Each row below holds a small network's activations on one input, seen along a few directions.
Each table varies a few parts of the input and shows all the possible inputs, shuffled.
Descriptions start from the smaller parts, as in this example, which fits no table here: ring(5) and (point or (values(2) and line(4)) or ring(11)).
Shared parts are said once, and a part with two or three values counts as separate values.
In the rows, 128 means zero.

Other details of the inputs vary at random and push rows far along two fixed directions, the same in every table; ignore that.

Table:
r1: [113 176 136 127  99  94  87 106 163 146  99 131  81 109 141 149 101]
r2: [148 174 167 152 169 129 130 124 108 120 117 146 106 140  98 119 121]
r3: [132 170 133 134 108  92  90 105 141 116  91 128  92 119 134 158 136]
r4: [132 125 142 125 178 174 158 105 111 149 148 143 117 156 111  98 131]
r5: [137 102 117  99  74 117 125 107 113 130  96 113 140  92  85 101 103]
r6: [ 93  82  70  92 110 156 123 124 155 142 154 114 133 130 162 113 131]
r7: [127  69  94  97 104 148 150 133 109 101 122 105 174 115  83  92 127]
r8: [150 159 147 139  90  85  88 118 120 139 105 138  91 109 137 133 137]
r9: [146 134 169 152 206 168 173 144  98 123 152 147 137 166  99  95 131]
r10: [115 117 111 114 104 122 111 135 150 147 133 126 124 118 157 118 109]
r11: [ 95 105  79 106 114 127 103 121 164 121 133 123 107 134 162 114 142]
r12: [129 120 112 121  98 118 105 141 132 119 119 109 146 103 146 158 126]
r13: [173 174 212 170 170 133 170 129  81 154 140 150 133 135  94 122 116]
r14: [148 153 157 144 129 100 111 125 121 137 116 159  94 131 123 126 128]
r15: [136 166 145 146  79  61  86 133 148 134 103 133  99 101 156 146 124]
r16: [123 159 168 149 167 116 124 124 141 127 108 144  89 158 125 127 127]
r17: [108  93  81 108 103 117 104 119 146 123 127 128 110 137 155 133 156]
r18: [123 100 115 111  84 100 121 134 133 102  87 107 150 107  97 117 112]
r19: [138 136 115 123 137 151 130 106 112 114 132 128 124 132 115 130 150]
r20: [107  93  54  91 120 165 110 102 129 113 138 113 117 136 134 110 162]
r21: [123 184 165 157 169 115 132 124 145 117 114 141 103 143 114 137 114]
r22: [128 149 155 125  54  66 107 127 153 134  72 121 124  77 104 134  69]
r23: [132 126 139 145 148 118 147 153 132 123 147 144 143 140 132 126 125]
r24: [123 130  96 102 119 147 106  84 124 143 122 126  97 125 124 117 135]
r25: [111  86  59  99 113 143 107 131 130 104 133 102 141 129 145 119 151]
r26: [118 106 113 114  81  97 127 139 144 103  99 110 157  99 102 114 103]
r27: [138  95 100 124 157 169 162 147  99  96 160 107 187 142 118 125 151]
r28: [111  75 124 129 179 177 183 160 121 124 171 127 177 161 128 134 142]
r29: [142 160 173 153 167 125 142 118 119 135 125 164  94 153 109 128 133]
r30: [130 123 183 156 204 159 176 172 117 127 149 135 161 160 116 123 112]
r31: [122 105  85 108  89 131 106 107 125 130 130 120 109 122 149 123 168]
r32: [142 171 133 121  95  97  75  88 125 150  91 138  71 103 126 126 110]
r33: [129  84 102 108 157 184 168 112 103 145 170 138 146 152 118 105 149]
r34: [107 100  85 105 100 126  93 141 143 121 120 105 135 112 153 141 128]
r35: [134 152 151 142 155 153 166 129 123 129 149 126 157 130 113 144 114]
r36: [118 159 145 131  89  80  95 114 164 159 108 149  82 113 153 152 105]
r37: [121 163 139 136 103  73  78 127 164 132  97 142  78 116 156 126 112]
r38: [145 175 207 173 194 115 147 148 121 125 114 152 111 161 108 122 111]
r39: [138 146 190 162 157 106 142 162 128 136 124 150 131 137 126 150 107]
r40: [136 159 154 141  77  79 102 134 140 155 115 128 114  95 154 148 106]
r41: [149 154 143 126  85  82  82  97 127 164 101 156  72 107 137 130 115]
r42: [122  82 103 117 131 156 163 154 125 140 175 126 176 133 141 120 122]
r43: [116 120 103 110 127 138 103 104 140 131 121 136  85 141 140 108 148]
r44: [141 172 141 134  83  89  97 122 141 139 109 127 117  91 140 156  99]
r45: [124  76  74 109  92 130 117 142 121 117 142 101 155 122 157 125 163]
r46: [139 112 125 123 141 168 161 110  95 147 158 126 142 136 119 114 151]
r47: [117 123 109 117 106 126 109 126 141 119 117 111 133 113 144 162 135]
r48: [143 156 224 168 153 103 170 162 121 115  87 132 161 119  64 138  71]
r49: [114  81 118 126 148 168 169 156 118 125 161 108 178 142 140 139 152]
r50: [104  98 130 126 169 163 149 148 138 127 145 123 143 154 136 126 131]
r51: [143 187 216 177 166 120 172 141 122 152 135 145 131 136 112 148 104]
r52: [ 92  82  67  96 117 155 112 131 146 117 135 100 140 128 150 138 143]
r53: [132 115 107 105 111 135 104 104 122 153 126 134 102 122 139  99 128]
r54: [128  98 130 133 121 133 140 163 119 130 145 111 167 122 146 143 137]
r55: [128 143 160 154 216 167 177 137 111 106 142 130 144 174  93 125 134]
r56: [128 136 141 137 162 155 162 146 121 131 152 124 161 133 116 124 103]
r57: [125  75  97 121 146 150 152 153 116 114 158 125 163 151 135 117 152]
r58: [115 131  95 120 115 115 104 132 145 111 124 119 125 119 142 125 127]
r59: [144 117  95 114 114 144 117 119 105 111 138 120 140 119 125 123 149]
r60: [150 140 136 127 161 173 162 100  93 133 148 131 141 136  99 124 136]
r61: [148 181 163 157 140 101 128 137 127 111 120 136 132 119 120 145 114]
r62: [105  87  69 108  97 135 127 131 141 118 152 107 147 123 162 127 163]
r63: [159 169 137 125  89 102  88  91 111 144 104 135  97  96 123 138 117]
r64: [119 129 136 143 157 127 152 137 140 123 146 145 129 150 130 131 133]
r65: [109  99  58 101 104 144 121 119 142 102 147 106 150 119 149 134 155]
r66: [131 130 146 145 148 131 149 135 118 123 132 124 135 147 127 137 152]
Each input here is: line(6) and (point or (values(2) and ring(5))).
- The inputs of r40 and r15 match in every part but the line(6) part. If r10 is changed in the same way as r40 into r15, which row does it become? => r37
- Which other rows does r6 become when the line(6) part takes its other values? List them by row number. => r4, r11, r16, r43, r50
- Which other rows agree with r55 in the line(6) part? List them by row number. => r3, r16, r17, r18, r25, r27, r38, r45, r57, r66
- Which other rows does r36 become when the values(2) part takes its other values? List them by row number. => r42
- A walk changes only the ring(5) part. It starts at r65 and steps to r62. List the rest of the walk in order. => r64, r11, r21
- A walk changes only the line(6) part. It starts at r56 and steps to r34. List the rest of the walk in order. => r58, r25, r2, r32

Table:
r67: [123 138  98 112  83 107  77 102 150 159 125 137  78 113 171 135 141]
r68: [145 172 172 160 170 124 142 132 117 135 140 149 114 147 133 149 136]
r69: [146 206 204 174 157  85 114 134 130 113  90 147  92 131 114 156 121]
r70: [154 205 210 165 147 100 126 110 119 171 109 163  76 131 119 137 104]
r71: [139 194 204 165 144  78 125 137 141 114  80 137 114 120  95 148  94]
r72: [154 175 169 155 169 131 140 118 110 143 142 151 109 142 126 135 132]
r73: [127 122  98 102  33  77  65 105 148 161 105 129  90  86 163 132 121]
r74: [127 103 113 119  91 128 135 137 129 146 142 121 150 107 138 130 119]
r75: [149 150 173 158 161 137 167 152 108 112 140 125 171 132 105 143 119]
r76: [129  47  58  90 128 190 166 137  94 100 170  94 198 132 109  96 161]
r77: [161 153 178 158 206 181 192 131  75 126 160 137 155 161  86 116 136]
r78: [107  38  70  98 127 190 180 152 117 127 184 100 204 128 129 103 133]
r79: [113 137 139 136 154 128 121 132 146 131 127 143 105 150 134 132 124]
r80: [124 120 100 125 115 132 114 135 127 112 136 116 136 124 153 140 158]
r81: [130 128  94 106  33  74  68 111 142 143 102 121 108  73 159 149 120]
r82: [101 125  87 104  67  89  59 110 172 149 109 129  66 113 183 145 138]
r83: [111 131  88 107  62  88  61 111 164 154 115 131  70 112 187 151 148]
r84: [133 147  90 113  81 107  69  95 138 132 114 126  81 111 158 138 152]
r85: [128  55  54  88 140 203 167 122  89 131 193 105 180 141 140 101 169]
r86: [147 165 179 167 157 109 145 147 118 131 130 139 138 132 131 154 118]
r87: [136 139 181 151 218 182 194 136 100 137 154 147 146 169  85  99 112]
r88: [139 143 180 159 223 180 194 139 110 142 172 149 143 171 105 112 122]
r89: [168 200 213 168 134  80 127 121 107 150 105 158 101 114 107 142  96]
r90: [139 140 188 172 210 166 197 166 111 133 172 144 165 167 118 132 131]
r91: [126  80  90 107 131 159 153 130 110 107 140 106 169 133 101  97 137]
r92: [121  98  64  94  51 108  87 117 136 113 105 101 132  85 137 135 136]
r93: [100 121  97 101  49  75  61 125 174 134  88 118 102  93 160 141 106]
r94: [134 202 203 174 161  82 117 133 141 113  83 148  90 137 109 146 114]
r95: [117  87  57 100  78 127  95 135 135 111 135  97 149 109 166 142 156]
r96: [149 175 163 153 173 133 134 116 112 118 124 143 106 145 104 132 135]
r97: [118 106 109 125 110 124 127 147 140 140 145 119 144 125 160 141 135]
r98: [108  56  41  90 154 199 157 123 115  99 175 101 171 156 125  92 173]
r99: [113 110 111 131 178 163 158 132 120  98 150 124 147 162 113 120 152]
r100: [120 156 178 157 174 121 139 151 139 127 121 146 118 149 124 132 112]
r101: [135 160 171 142 168 134 144 113 122 131 110 147 102 149  98 110 108]
r102: [145 157 207 159 187 134 177 145 108 137 127 152 139 147  80 109  89]
r103: [100  48  51 100 146 181 165 156 121  89 164  89 200 145 128 110 159]
r104: [110  86  71  88  59 120  87  98 148 154 122 120 105 100 160 118 132]
r105: [ 98  41  63  94 139 185 171 159 130  97 164  95 204 139 124 106 136]
r106: [139 171 165 158 173 125 137 128 119 111 121 141 111 149 112 145 140]
r107: [ 95 126  78 100  69  86  57 105 174 123  89 127  63 119 168 136 137]
r108: [123  96 110 110 100 129 128 125 131 145 138 123 133 115 135 110 118]
r109: [100  39  65 103 144 186 171 162 129 120 186  97 195 145 151 115 146]
r110: [109  44  59  87 145 207 169 126 110 138 189 106 170 144 139  91 154]
r111: [139 132 166 140 175 153 168 124 116 125 125 143 136 150  85 107 109]
r112: [148 137 126 122 103 123 114 106 110 133 119 129 119 114 123 130 138]
r113: [147 197 222 173 133  79 133 141 137 151 106 150 114 121 124 157  88]
r114: [ 99 119  90 105  59  74  57 128 176 135  90 120  91 104 169 143 118]
r115: [140 131 169 141 169 143 171 138 116 120 126 138 145 146  83 103 102]
r116: [121 134 100 118  77  85  72 126 150 113  93 113 108 101 150 154 138]
r117: [137 152 180 143 159 131 142 122 122 144 115 154 115 138  96 116  99]
r118: [120 131  92 103  47  73  60 117 155 112  83 107 109  82 152 153 130]
r119: [111 111  89 108 128 141 114 109 144 121 127 129 107 141 136 108 138]
r120: [134 132 197 163 199 159 204 168 115 129 162 132 182 154  99 128  99]
r121: [106 103 109 121 121 132 121 141 151 132 143 123 126 130 162 131 138]
r122: [128 189 198 168 161  90 123 140 152 121  88 153  88 141 116 140 105]
r123: [132 132  91 108  32  77  65 108 141 129  93 113 107  74 150 148 124]
r124: [119  52  67 100 129 182 172 156 107 112 189  96 216 128 142 123 152]
r125: [126 153 136 126  90  84 101 121 141 119  82 122 112  99 111 134 107]
r126: [147 207 201 160 157  95 118 101 120 132  83 153  75 137  89 127 106]
r127: [102  37  65  95 132 191 174 154 119 117 172 102 203 132 119  98 129]
r128: [130 164 169 149 179 136 137 123 131 139 128 154 101 154 113 118 111]
r129: [116 100 105 110 102 126 130 134 142 118 114 116 143 115 116 116 110]
r130: [117 126  83  94  50  84  56  83 150 127  77 120  81  93 137 125 130]
r131: [126 134 166 152 183 136 167 159 133 111 125 132 150 156 105 127 110]
r132: [130 146 118 130 121 121 108 120 128 120 128 129 109 132 149 144 155]
r133: [129 127 109 108  63 100  82 100 138 164 112 137  92  98 154 134 126]
r134: [159 162 180 151 151 125 146 116  97 147 130 151 125 126 110 134 118]
r135: [131 138  92 103  76 105  70  89 129 128  96 121  80 106 137 131 143]
r136: [156 161 163 140 135 120 122 111 109 125 104 139 110 123  93 135 121]
r137: [134  49  61  95 123 192 168 137  89 110 181  97 201 131 120 100 161]
r138: [144 168 178 166 163 117 141 143 120 129 135 145 126 136 135 150 130]
- The inputs of r80 and r123 match in every part but one. If r100 is changed in the same way as r80 into r123, which row does it become? => r127
- The inputs of r71 and r99 match in every part but one. If r120 is changed in the same way as r71 into r99, which row does it become? => r82
- What is each input in this table made of? => ring(8) and ring(9)
- A walk changes only the ring(8) part. It starts at r72 and steps to r67. List the rest of the walk in order. => r88, r128, r119, r98, r96, r84
- Which other rows does r133 become when the ring(8) part takes its other values? List them by row number. => r104, r111, r112, r117, r130, r134, r136
